Each row below holds a small network's activations on one input, seen along a few directions.
Each table varies a few parts of the input and shows all the possible inputs, shuffled.
A made-up example of a description, with smaller parts first: one of 2 separate values, together with either a single point or one of 11 places along a line or (one of 6 places along a line, together with one of 8 places around a ring).
Shared parts are said once, and a part with two or three values counts as separate values.
In the rows, 128 means zero.

Other details of the inputs shift rows strongly along three fixed directions, in all tables alike. That doesn't count.

Table:
x1: [102 112 104 131 173  98 160 131 181 206 106 171]
x2: [ 85 164 200 117  77 173 190  95 135  82 210  70]
x3: [107  85 118 113 138 132 118 140 150 164 132 146]
x4: [195 124 156 130 127 110  61 148  75 101 123 130]
x5: [225  94 165 152  87 126  43 164  63  81 103 149]
x6: [114  82 124 128  90 139 104 126 150 163 111 151]
x7: [ 87 169 171 159  76 176 208  88 145  75 172  76]
x8: [176 108 135 172 108 111 102 146  80 109 130 142]
x9: [115 142 118 135 122 156 182 108 139 129 150 128]
x10: [ 69 129  39  74 223  80 127 121 151 218 147 103]
x11: [190 132 133 129 118 133  68 157  89  86 107 125]
x12: [164 100 122 174  98 140 110 157 130 115  86 171]
x13: [210 124 122 177  90 134  55 153  56  68  90 171]
x14: [172 126 123 173 107 122  83 152  84  85  87 143]
x15: [ 88 127  97 129 179 104 157 130 185 191  82 156]
x16: [115 130 140 113 136 134 106 148 153 133 103 152]
x17: [174 105 139 172 112 106  97 149  66 104 118 135]
x18: [ 78 130  74 119 178 119 192 134 210 206 104 150]
x19: [ 80 191 179 114  84 184 182  99 144  65 191  67]
x20: [147 149  90  81 195  68 119 127 114 137 149  98]
x21: [106  90  95 114 137 146 101 157 185 166  74 175]
x22: [101 112 106 118 167 115 167 117 182 209 104 186]
x23: [101 119 139 146  96 163 161 124 184 145  49 170]
x24: [ 86  99  91 117 161 130 188 133 180 204  74 151]
x25: [122 136 101 128 194  72 141 131  99 165 147 110]
x26: [124 134  99 110 175 108  75 140  96 122 148 112]
x27: [112 170 176 108  70 164 198  79 151  61 193  61]
x28: [ 88 220 130 129 165 117 189  76  90  83 237  31]
x29: [134 121 149 114  75 151 140 123 199 116  80 160]
x30: [132 106 152 153  89 156 156 116 155 141 109 181]
x31: [114 103 169 157  81 152 161 113 146 134  85 159]
x32: [129 131  67  84 239  60  89 144  51 159 205  74]
x33: [ 94 203 198 112  97 179 178  73 157  72 183  66]
x34: [148 170  53 108 240  61 119 128  45 146 183  90]
x35: [191 109 154 123 105  96  75 136 104  99 110 153]
x36: [170 118 160 133 116 115  61 158  78  98 129 142]
x37: [128 120 172 171  72 159 107 120 151 104  37 189]
x38: [204 122 104 101 167  58  90 146  34 102 185  80]
x39: [106 130 145 125  95 136 103 100 122 124 156 112]
x40: [135 143  56 105 172  91  76 136  52 127 174  62]
x41: [115  87 116 124 116 159 113 149 164 139 104 154]
x42: [131  82 143 151  35 181  85 133 162 116  75 169]
x43: [141 123 149 118 105 165 142 135 157 119 118 126]
x44: [ 63 117 111 106 185 104 197 110 187 224  96 153]
x45: [ 94 172 177 117  87 181 182 107 129  66 203  61]
Description of these inputs: one of 5 places around a ring, together with either one of 4 places along a line or one of 5 places along a line.
The inputs of x19 and x16 match in every part but the place on the ring of 5. If x21 is changed in the same way as x19 into x16, which row does it become?
Answer: x26
Start at x15 and move only the place on the ring of 5, one step at a time. The first step leads to x14. Which rows follow, in order?
Answer: x7, x17, x25
List by row number the other rows that have the place on the ring of 5 in common with x25.
Answer: x1, x4, x22, x32, x35, x36, x39, x44

Table:
x46: [106 158 154 104 155 143 220 119 133 128 183  76]
x47: [ 94 166 170  90 139 122 186  71 145 133 203  81]
x48: [177 101 115 163  94 109  76 137  74 102  99 143]
x49: [145 148  56  74 227  65 121 142 117 169 134 102]
x50: [ 74 178 114 161 156 143 216  96 123 127 169  81]
x51: [180 131 133 188 122 100  94 145  72  97  90 164]
x52: [150 143 121  94 188  78  60 146  68 121 168  93]
x53: [ 59 154  93  68 171 150 176 121 176 154 188  69]
x54: [ 95  71 141 108  94 154 164 125 231 201 101 185]
x55: [184 101  86 121 121 121  76 167 106 110 103 139]
x56: [108 158 172 113  92 165 123 110  96  63 222  59]
x57: [125 207 200 123  78 173 107  92  91   8 192  53]
x58: [159 114 239 177  15 197 130 142 129  49  98 156]
x59: [135 109  91 139 135 131  52 157  93 124  90 143]
x60: [196 130 150 182 119  96  92 137  66  84  94 173]
x61: [156  72  62  98 169  89 120 162 154 200  97 157]
x62: [149 133  68  74 225  45 133 136 115 184 142 104]
x63: [ 89 121 147 179  96 168 189 115 207 161  53 200]
x64: [137  96 114 147 128 115  42 155  83 131 112 148]
x65: [ 73  82 137 136  92 148 163 105 214 206  85 191]
x66: [ 98 114 126 149  73 176 148 109 197 137  65 172]
What do these inputs look like to the network?
Answer: either one of 2 separate values or one of 4 places along a line or (one of 3 separate values, together with one of 5 places around a ring)
Which other rows belong to the same alternative as x58? List them by row number.
Answer: x46
Change only the choice among 3 separate values in x56. List by row number the other rows that result.
Answer: x52, x64
